These are the activations of a small neural network, seen along a few directions. Each row is one input.
Each table varies a few parts of the input and shows all the possible inputs, shuffled.
Descriptions start from the smaller parts, as in this example, which fits no table here: one of 4 places along a line, together with either a single point or one of 9 places around a ring or (one of 3 separate values, together with one of 5 places around a ring).
Shared parts are said once, and a part with two or three values counts as separate values.
In the rows, 128 means zero.

Table:
row 1: [144 139  95 119 159 163 105 139 124 215 224 132 109 216 134 205 168 150]
row 2: [144  95 136  96 151 131 165 151  92  83  28 192 192  65 137  75 162 146]
row 3: [147 148 108 166 130 126 143 114 124 148 171 132  85 119 153 194  73  64]
row 4: [169 126  91 194 163 147 120 129 150 192 166 106 114 139 167 195 175 156]
row 5: [116 107  94 200 107 125 106  91 156 148 149  91 119 143 125 182 120  58]
row 6: [106 221 111  17 149 103 190 198  25  86 109 205  92 146  63 103  99 160]
row 7: [111 112 192 102  89 111 112 107 184  90 109  83 169 115 177  39 112 155]
row 8: [146  63 187 104 117 134 169 142 147  63  60 144 232  83  93  71 205 171]
row 9: [117 150 169  95  99 120 126 122 156  72  83  98  99  60 162  41  95 121]
row 10: [116 148 110 175 107 126 118  91 102 158 168 146  35 164  93 189  34  75]
row 11: [ 97 103 107 158 136 130  46  92 150 202 219  72 141 234  63 186 162 133]
row 12: [123 124 135 110 129 119 136 161 127  78  50 135 147  53 170  54 133 146]
What is each input in this table made of?
Answer: either a single point or one of 5 places along a line or one of 6 places along a line
Which other rows belong to the same alternative as row 9? List them by row number.
Answer: row 2, row 7, row 8, row 12

Table:
row 13: [103 158 110  89 116 125 153 144  96 124 115 146  80 144 127  98  60 110]
row 14: [137 110 133 142 116 139 139 114 126 116  90 152 120 101 148 118 113 109]
row 15: [112 103 185 121 102 114  90  97 168  93 109  95 155  93 147  65 108 128]
row 16: [128 120 101 191 121 149  76  69 148 209 221 105  72 200 126 225  98  70]
row 17: [138 124 122  97 149 126 151 159 140 103 110 108 183  86 139 107 180 119]
row 18: [123 165 110  98 130 118 179 172  96 109 133 144 119 145  84 138 132 141]
row 19: [130 100 185 119 116 118 108 113 161 104 114 115 191 128 134  84 170 187]
row 20: [133 105  82 182 152 155  82 104 143 239 228  96 104 228 110 223 143 128]
row 21: [133 153 111 116 158 112 143 144  89 121 103 153 137 126  95 131 152 159]
row 22: [121 153 112 113 136 121 142 129 105 121 101 129  86 105 115 104  85 111]
row 23: [132 136 141 132 101 127 141 140 151  80  96 124 127  68 179 103 133 105]
row 24: [146 109 144 135 139 132 132 153 114 116 117 170 162 112 131 140 163 167]
Changing only one part turns row 16 into row 20. The same change can be made to row 22. Which row results?
Answer: row 21
What is each input in this table made of?
Answer: one of 2 separate values, together with either a single point or one of 5 places along a line
Change only the choice among 2 separate values in row 18. List by row number the other rows that result.
Answer: row 13
Change only the choice among 2 separate values in row 19. List by row number the other rows that result.
Answer: row 15

Table:
row 25: [143  69 160 176 111 143 116  74 165 143 145 115 161 142 113 160 132  97]
row 26: [144 156  80 133 137 131 185 146  75 139 149 176  89 152 107 195 106  98]
row 27: [119 100 171 166  90 127  95  78 198 130 168  63 145 144 130 131 115 102]
row 28: [123  86 128 143 114 141 113  96 129 140 145 137 132 143 106 156 112  73]
row 29: [136 131  97 183 149 114 119 118  94 144 121 152 121 126 106 185 129 120]
row 30: [124 168 100 152 155 117  81 127 124 161 150 106  87 140 129 145 142 164]
row 31: [132  99 152 151 113 140  85  94 188 158 171  92 140 155 185 126 134 140]
row 32: [130 144 117 125 118 132 168 115  88 139 138 169  78 153  86 167  60  83]
row 33: [123 137 101 117 143 144  90 137 146 169 175 100 118 154 148 146 163 130]
row 34: [132 191  88 101 144 136 147 157 101 158 171 125  60 166 131 157 117 140]
row 35: [135 140  87 162 168 125  97 137  93 168 150 150 106 148 102 175 153 166]
row 36: [154  80 122 182 128 141 130 106 153 150 153 125 174 139 134 190 177 112]
row 37: [145 165 137  67 126 120 221 175 101  47  39 177 111  32 179  49  90 118]
row 38: [ 99 140 158  84 136  92 133 157  98  62  41 144 176  97  65  39 155 198]
row 39: [ 99 105 157  50 126 121 150 169 122  71  67 131 206 116  87  41 174 165]
row 40: [136 110  92 128 155 154 107 149 116 176 167 141 138 162 121 180 174 131]
row 41: [158  92 125 162 157 148 109 123 149 179 178 116 166 159 129 181 195 156]
row 42: [137  99  97 150 141 140 131 127 117 150 151 146 152 142 124 182 151  84]
row 43: [117  83 181  79 114 120 151 145 151  71  74 111 227 113  94  46 199 192]
row 44: [144 142 150 118 131 101 151 146 117  45   8 150 141   4 179  41 119 143]
row 45: [158  90 178 117 110 131 168 130 174  57  39 119 196  15 208  48 160 135]
row 46: [101 118 143 133  97 127  96 101 164 129 162  84 119 147 120 127  92  77]
row 47: [108 175 127 116  93 118 150 121 121 126 166 117  56 157 103 135  45  88]
row 48: [116 177 115 103 115 130 135 135 109 151 168 141  56 164 160 132  69 123]
row 49: [109 152 133 152 131 113  70 107 128 152 137 118  93 137 155 123  90 144]
row 50: [147 116 125 152 138 146  98 117 181 175 183  77 139 158 158 148 181 156]
row 51: [122 117 130 175 126 116 103  87 106 134 114 144 106 129  86 157  90 107]
row 52: [140 112 149  86 124 131 168 155 142  61  36 140 170  20 199  41 131 109]
row 53: [100 148 140 166 103 100  84  91 139 122 140  92  86 132 103 127  73 113]
row 54: [113 123 131 119 118 142  81 119 152 158 159 107 120 153 176 125 111 113]
row 55: [108 161 145  35 127 112 201 188  77  61  68 163 147 123  69  51 130 176]
row 56: [144 169  79 113 155 146 164 169  75 169 165 168  78 174 104 189 126 143]
Changing only one part turns row 26 into row 29. The same change can be made to row 56. Which row results?
Answer: row 35
What is each input in this table made of?
Answer: one of 4 places along a line, together with either one of 2 separate values or one of 6 places around a ring
Change only the place on the ring of 6 in row 42. List by row number the other rows that result.
Answer: row 28, row 33, row 40, row 46, row 54

Table:
row 57: [140  35 116 171 138 164 102 134 149 176 174 135 197 162 120 195 184 111]
row 58: [142  93 150 110 165 133 101 151 163 146 133  88 206 126 140  90 212 214]
row 59: [ 84 182 102 109 105 109 101 117  97 134 140 143  61 164 154 123  42  87]
row 60: [129 140 144 150  89 150 100  59 136 178 194 150  51 200 157 181  55  89]
row 61: [140 140 111 143 143 147 129 135 113 188 224 130  92 209  59 219 143 145]
row 62: [146 180 106 138 135 112 154 121  93  95  56 180  85  56 208 117  86  95]
row 63: [150 161  89 106 167 120 197 221  78  97 110 169 144  75 124 152 158 136]
row 64: [ 99 163  71  72 133 151 140 163  75 157 140 162  84 205  76 143 147 131]
row 65: [121 125 165  62 133 108 173 159 101  51  58 149 192  89  50  58 173 170]
row 66: [146  75 136 217 112 137 100  70 195 153 156  66 131 106 147 168 119  71]
row 67: [131  96 173 141 112 131  94 100 207 124 119  47 146  89 183  58 130 150]
row 68: [107 148 173 116 103  74 145 105 127  38  33 118 147  55 119  32  87 136]
What is each input in this table made of?
Answer: one of 2 separate values, together with one of 6 places around a ring
Changing only the place on the ring of 6 turns row 68 into row 60. The same change can be made to row 65. Which row results?
Answer: row 61
Change only the choice among 2 separate values in row 57. List by row number the other rows that result.
Answer: row 66

Table:
row 69: [111 175 152  65  99 116 157 144 121  77  82 126  86  80 160  33  67 127]
row 70: [159  89 112 238 132 154  70  57 181 215 221  88 101 172 164 238 124  83]
row 71: [120 112 124 194 122 142  31  66 195 218 246  54  86 195 156 191 125 118]
row 72: [115 124 159  88 108 125 130 145 175  92 106  86 171 100 159  50 157 153]
row 73: [122  98 158  97 136 124 138 141 128 113  97 132 200 151  80  91 174 172]
row 74: [117  86 138 211 106 133  47  47 178 209 231  70 112 214 113 203  98  98]
row 75: [157  95 147 130 120 137 171 131 159  86  87 122 181  72 168 102 160 122]
row 76: [140 102 130  97 155 137 128 158 129 117  93 147 193 107 146  97 202 171]
row 77: [103 152 165  81  89 102 167 123 112  52  62 145 105  96 117  51  47 109]
row 78: [144 151 138 112 119 125 194 132 110  73  60 166  96  55 169  81  68  91]
row 79: [117 194  68 120 143 142 113 150  93 207 230 134  31 221  95 211 107 137]
row 80: [130 106 156 103 123 129 135 145 159  88  88 115 189  79 183  76 161 130]
row 81: [127  83 117 221 118 140  41  48 178 200 221  84 112 182 121 227 124  68]
row 82: [137  82 136 105 142 133 137 144 124 107  92 139 196 111  91 115 199 153]
row 83: [122 137 143  97  98 117 165 130 104  60  66 153 103  63 124  73  62  83]
row 84: [121  89 158 115 113 125 147 130 155  80  85 108 193  88 125  88 157 108]
row 85: [129 122 138  79 149 137 123 158 142 123 111 112 173 135 121  75 192 193]
row 86: [126 155  58 152 138 144 127 138  72 190 210 160  54 212  60 242 104  90]
row 87: [165  97 135 119 160 143 164 142 129 119  94 153 191  99 137 127 204 160]
row 88: [115  96 174 103  95 120 147 123 157  84  99 105 192 117 115  66 131 136]
row 89: [122 157 139  86 115 119 159 148 108  69  62 151 101  62 183  55  67 103]
row 90: [114 170  86 137 128 131 129 126  74 197 217 157  62 243  54 224  87 115]
row 91: [131  94 111 212 124 148  33  68 184 211 221  90 107 174 180 210 127  95]
row 92: [107 170 141  93 136 104 125 162 119  91  78 124 126  88 129  58 141 188]
row 93: [108 145 153 110 124  90 144 138 104  78  66 138 151 113  83  76 119 164]
row 94: [124 149 133 112 148 109 131 166 103  93  63 148 145  71 151  82 141 162]
row 95: [130 173  55 137 153 145 118 150  77 201 210 161  49 201 120 234 109 116]
row 96: [147 168  57 165 162 149 158 142  76 216 207 170  48 197 106 252 106 102]
row 97: [121 130 130 124 137 105 140 143  94  77  65 145 145  78  91  98 138 140]
row 98: [157 139 129 135 146 114 170 146  99  96  70 157 141  64 138 112 142 152]
Changing only one part turns row 98 into row 93. The same change can be made to row 70. Which row results?
Answer: row 74
What is each input in this table made of?
Answer: one of 5 places around a ring, together with either one of 2 separate values or one of 4 places along a line
Start at row 86 and move only the place on the ring of 5, one step at a time. The first step leads to row 96. Which rows follow, in order?
Answer: row 95, row 79, row 90
Change only the choice among 2 separate values in row 71. List by row number the other rows that result.
Answer: row 79
Start at row 87 and move only the place on the line of 4, one step at a time. The first step leads to row 75. Which rows follow, in order?
Answer: row 98, row 78
